Each row below holds a small network's activations on one input, seen along a few directions.
Each table varies a few parts of the input and shows all the possible inputs, shuffled.
A made-up example of a description, with smaller parts first: one of 5 places around a ring, together with either a single point or one of 9 places along a line or (one of 3 separate values, together with one of 6 places along a line).
Shared parts are said once, and a part with two or three values counts as separate values.
In the rows, zero is written as 128.

Other details of the inputs vary at random and push rows far along two fixed directions, the same in every table; ignore that.

Rows:
R1: [111 134 109 156 128 100 146 135 124 121 119 134 125 136 126 102]
R2: [128 132 137 107 120 146 123 127 124 144 140 113 126 131 135 148]
R3: [108 135 107 154 128  99 144 132 125 120 118 134 126 137 125 106]
R4: [132 123 133 102 122 142 123 128 127 136 147 110 116 126 134 151]
R5: [167 100 119 102 142 199 152 114 204  87  34 173 163  47 127 120]
R6: [121 122  97 152 135 102 143 138 125 109 125 129 118 138 129  97]
R7: [141 128 146 118 129 137 102 125 120 141 142 124 133 130 128 144]
R8: [112 123 126 152 139  98 140 121 124 123 126 138 131 135 119  96]
R9: [123 137 143 108 122 146 129 128 121 142 138 117 126 126 129 153]
R10: [143 139 133 121 118 139 111 139 120 135 135 117 129 132 136 153]
R11: [118 129 102 158 133 104 143 137 130 114 123 130 123 140 134  94]
R12: [121 137 141 107 121 145 127 125 124 139 137 119 128 126 127 157]
R13: [118 111 113 148 137  99 133 124 128 115 137 136 120 135 118  90]
R14: [117 117 118 152 140 103 133 123 133 120 132 140 127 137 126  88]
R15: [138 132 151 118 126 130 109 120 116 139 141 128 134 130 121 154]
R16: [139 128 151 118 127 133 106 125 117 140 141 127 131 134 126 147]
R17: [139 141 136 123 116 136 113 138 117 135 132 120 124 135 134 154]
R18: [126 137 142 108 121 147 126 127 125 143 137 114 123 130 130 150]
Description of these inputs: one of 3 separate values, together with either a single point or one of 5 places along a line.
Changing only the choice among 3 separate values turns R3 into R15. The same change can be made to R6. Which row results?
> R13

Rows:
R19: [110 142 117 148 119 110 120 118 132 143 123 138 147 133 134 121]
R20: [112 136 108 131 121 138 160 140 139 127 132 109 113 138 149 120]
R21: [123 126 132 140 127 104 131 124 119 119 129 140 121 126 116 125]
R22: [122 127 127 138 126 106 128 124 113 123 128 137 124 121 113 119]
R23: [186  99 114  98 135 185 115 125 175  87  60 166 153  52 124 140]
R24: [153 171 182 101  99 128  59 149  43 183 205  75 116 175 135 228]
R25: [113 138 103 130 123 140 155 139 134 132 129 106 115 132 145 115]
R26: [ 94 147 120 124 126 131 161 134 122 135 124 119 124 133 121 127]
R27: [ 94 145 124 126 127 130 167 135 130 128 121 125 124 134 124 129]
R28: [109 140 123 151 120 110 123 119 138 138 124 141 144 137 138 127]
R29: [140 132 111 149 123 116 119 145 129 113 127 128 119 145 134 116]
R30: [191 130 167  45 102 208  75 129 122 153 151  98 126 106 150 251]
R31: [130 113 132 137 144 115 114 116 122 127 145 140 132 129 117 102]
R32: [107 124 140 128 130 133 150 129 144 140 131 120 122 137 134 105]
R33: [131 113 108 137 128 110 124 135 129 114 141 131 114 134 130 121]
R34: [204 108 155 111 146 199 111 117 179  94  36 183 175  59 126 140]
R35: [139 134 106 147 124 116 114 145 122 116 125 125 122 139 133 110]
R36: [105 129 127 124 126 111 150 119 127 124 125 130 120 130 117 128]
R37: [142 127 136 150 140 113 114 129 115 132 125 139 135 140 128 102]
R38: [113 112 138 125 139 119 132 113 135 129 148 124 128 138 123 113]
R39: [106 130 121 123 126 113 145 118 121 129 124 127 121 126 113 124]
R40: [128 111 138 140 144 114 117 115 126 122 149 141 130 136 120 109]
R41: [108 126 134 126 131 134 146 129 139 146 130 117 123 132 129 100]
R42: [131 140 134 154 132 104 130 139 111 117 118 133 135 137 121 129]
R43: [115 114 132 122 141 121 128 113 132 132 144 122 130 131 118 107]
R44: [121 117 101 124 129 120 140 129 130 125 134 114 116 128 135 121]
Changing only one part turns R40 into R31. The same change can be made to R32. Which row results?
> R41
Describe the family of inputs behind these rows.
> one of 2 separate values, together with either a single point or (one of 3 separate values, together with one of 4 places along a line)
Which other rows does R23 become when the choice among 3 separate values takes its other values? List them by row number.
> R22, R31
Which other rows does R35 become when the place on the line of 4 takes its other values? List them by row number.
> R23, R25, R44
